These are the activations of a small neural network, seen along a few directions. Each row is one input.
Each table varies a few parts of the input and shows all the possible inputs, shuffled.
A made-up example of a description, with smaller parts first: values(3) and (point or line(11) or (line(6) and ring(8))).
Shared parts are said once, and a part with two or three values counts as separate values.

Other details of the inputs vary at random and push rows far along two fixed directions, the same in every table; ignore that.
To show where, the next rows are all for the same input, with only those details redrawn:
[-25 -15 -28   3  23   8  18  -2   5 -20 -34]
[  7   8  18  -7 -15   6   9   4  -2  12   7]
[  8 -24   3   4   6   5  -4   0   3 -21 -13]
[ 10 -29   2   6   8   5  -7  -1   4 -26 -17]
[  6 -31  -4   8  14   4  -4  -2   4 -31 -21]
[-1  1  7 -4 -5  6 10  2 -1  3 -1]
[-4  7  6 -6 -5  6 16  3 -2  7 -1]
[  5 -35  -6   8  14   5  -7  -2   5 -32 -21]

A family of inputs:
R1: [ 17  15  27 -17 -19   0  -2  11  10  11  32]
R2: [-20  -6 -35   7   9   2  15  -3  -5 -13 -19]
R3: [ 27 -18  26   7 -15   3 -22   5   2 -10   7]
R4: [ 33 -21   7   9  -1   3  -6  -6  21  -8  12]
R5: [ 44  -8  15  -4 -12   6 -15  -5  16  -5  24]
R6: [-21   4   3  -7  15   0  11  -8  -4   8  -4]
R7: [ -5  10  -6   8  -2   2   4  14  -3  10 -13]
R8: [ -4 -19  -9   3  13   6   5   0   3 -20 -20]
R9: [-22   5   0   1   7  -3   7  -8  -7  11   0]
R10: [ -1  21 -10  -1 -12   3   1   9  -9  15   0]
R11: [ 23 -12   9   8  -6 -16 -11   3  17  -5   8]
R12: [  0 -15  -5   4   6  -5   6   6  14 -12   6]
R13: [-14   3  -1  -6  12   0  -5  -7  -4  -2  -7]
R14: [ -8   0   7 -10  10   1  -3 -10  -5  -2   0]
R15: [-32  17  -4  -5  12  -1  15  -4  -5  16  -8]
R16: [ -4  -9 -14   1  -1   3  10  -7  -6 -11  -5]
R17: [ -5   1   6  -2   9  -2 -15  -3  -6  -1  -3]
R18: [-16  14  -7   7   5  -6  -2  -3 -13  13   2]
R19: [-20   4 -14  -5  14   0   0 -11  -8  -4  -7]
R20: [-32   2 -40  -2  22  10  19   1   2 -15 -35]
R21: [ 11  -8  -2  -6  -5   5  -3  -4  -5 -14   0]
R22: [ -4 -28  -8  20  24  -9 -22  -4  -5 -20 -18]
R23: [-18  -5  -9  -1  12  -2   5 -16  -8  -5  -4]
R24: [-29  28 -34  -3   9   6  21  12  -5  12 -27]
R25: [-27  18  -7   3  15  -4   6   3  -8  18 -12]
R26: [ -3  32  -2 -11 -22 -12  17   4   7  36  22]
R27: [ 10  -8  10   3   3  -4 -25  -7  -8  -9   7]
R28: [-27  23  -9  -1   2  -3  11  -7 -13  21   3]
R29: [ 21  -9  14   1  -4 -13 -13   6  20  -4   5]
R30: [20  9  4 -9 -2  9  5 -1 17  5 11]
R31: [-27  29 -24   7  -3   1  28  12  -9  26 -13]
R32: [ 24 -25  24  -2   1  -4 -32 -14  -6 -21  13]
R33: [ 26  16  46  -5 -21  -3 -32   5 -10  25  32]
R34: [ 27 -14   2  -1  -4 -12 -22   0  14 -15   6]
R35: [ -1   4   0 -11  -3   8   7   1  -2  -3  -5]
R36: [-21  11   0   1  12  -3   3  -2  -7  11  -8]
R37: [  2  30  17 -13 -30  -4  16   7   4  29  42]
R38: [ 19 -30  -3   0   7  -5 -17   1  12 -35   7]
R39: [-26  32 -25 -11  -5   8  28   1  -7  16  -6]
R40: [ 17  -3   4  -7  -1 -10 -13   6  17  -6   2]
R41: [-22  21 -13  -3  10  -2   2  -2 -12  15  -4]
R42: [  4 -30  -8  12   8   1   1  -5   1 -26 -15]
R43: [ -7  52   6 -19 -16  11  41   5  14  52  22]
R44: [ 1  3  3  7 -5  5 -1 11  0  3 -6]
R45: [ 15 -31  23   8   6  -7 -21 -14  -5 -17   8]
R46: [ 23 -18  16  12 -15  -2 -14   2  -2 -10   8]
R47: [  8  -5   5  13 -12  -1  -4   6  -3   2   0]
R48: [-19  11  -3  -1   2  -4   4 -11 -11  11   7]
R49: [ 14 -19  -5   7   5   4 -19   6   1 -25 -17]
R50: [ 20   9  10  -3 -22   1 -11   7  -9   7  14]
R51: [-23  24   6   0  -3  -5  12  -2 -11  30   8]
R52: [ 14  -1   4   7 -19   0 -10   3  -8   6  11]
R53: [-14  12  -4  -8   4  -1  22  11  13   7   5]
R54: [ 19  25  11 -10 -25   6  15  -4  11  32  34]
R55: [ 27 -24  -1  18  -9  -5 -29   5  -7 -18   0]
Changing only one part turns R12 into R1. The same change can be made to R9. Which row results?
> R13
Changing only one part turns R42 into R16. The same change can be made to R47. Which row results?
> R52
What is each input in this table made of?
> ring(5) and (values(3) or (values(2) and line(4)))
Change only the values(2) part in R33. List by row number the other rows that result.
> R24
A walk changes only the ring(5) part. It starts at R5 and steps to R30. List the rest of the walk in order.
> R43, R4, R54
Which other rows agree with R32 in the ring(5) part? List them by row number.
> R5, R10, R19, R21, R27, R34, R38, R39, R41, R50
Change only the values(3) part in R26. List by row number the other rows that result.
> R37, R54

A family of inputs:
R56: [-14  44 -10 -14 -15   1  33  10   8  37  10]
R57: [ 9 -1  7 -2 -2 -7 -7  2 10  1  9]
R58: [ 21   4   7  -3 -17  -2  -1   2   7   3  18]
R59: [ 25  14  24  -7 -24   1   1  11  10  15  20]
R60: [-25  12 -28  -6   9   8  34   3   8   1 -19]
R61: [  2  -6  -1  10   1  -6 -20   0 -12  -2  -6]
R62: [  7 -18  10  11  10  -9 -25  -6  -2  -9  -1]
R63: [-43  -8 -43   8  37  -3  13 -14  -5 -13 -31]
R64: [ 20  17  24 -11 -19   4   0   8   8  17  20]
R65: [11 -9 13 -1  1 -4 -8  4 11 -6  3]
R66: [ 17 -31   4  16   2  -6 -34  -7 -12 -24  -6]
R67: [ -4 -43 -11  17  28  -3 -27 -12 -11 -44 -22]
R68: [ 18  25  19 -13 -22   1   1   7   8  26  26]
R69: [-23   7 -25  -6  13  -4  20  -4   7   2  -7]
R70: [  4  -9   9   8   5  -8 -26  -1 -11  -7   2]
R71: [  6  11  19 -11 -15  -1   6  -2   2  14  22]
R72: [ 21  20  20  -6 -28   5  10  14   9  24  21]
R73: [-20  17 -17 -12   7  10  30   1   6   9 -11]
R74: [  4 -15   7   9   6  -7 -25  -7 -13 -13   4]
R75: [-23   6 -45   1  11   6  32   2  11  -3 -18]
R76: [-37  33  -6  -7   8   1  22   0  -8  30  -7]
R77: [11  0 24 -8 -9 -1  0  2  5  6 14]
R78: [ 12   5   5  -6 -15   4   8   0   6   2  11]
R79: [ -1 -25   1  13  20  -5 -26  -2  -8 -25 -17]
R80: [ 12 -29  19   9  10  -2 -25  -9  -6 -19  -3]
R81: [ 18   0  12  -2 -18   8   8   9   8   5  10]
R82: [ -1  -6  15   2   1  -3  -9 -11 -10   1   7]
R83: [ 12   3   8  -9 -11   6   3  -2   5   1  11]
R84: [-14  10 -28  -8   9   4  21  -3   8   1  -6]
R85: [-13  13 -32  -1   4   4  28   9  13   8 -10]
R86: [  7 -20   5   9   0   0 -21  -6 -16 -16  -6]
R87: [ -9 -29  -5  12  25  -2 -18  -6 -13 -31 -22]
R88: [-29   9 -21   5  12   1   8   3 -12   5 -26]
R89: [  6  -5  16   5  -6   2 -14   1 -17  -1  -3]
R90: [ 15   3   4  -2 -19   7  11   4   6   6  14]
Changing only one part turns R76 into R62. The same change can be made to R79. Which row results?
> R70
What is each input in this table made of?
> ring(5) and (values(3) or line(4))
Change only the values(3) part in R80. List by row number the other rows that result.
> R87, R89
A walk changes only the ring(5) part. It starts at R66 and steps to R61. List the rest of the walk in order.
> R88, R89, R86
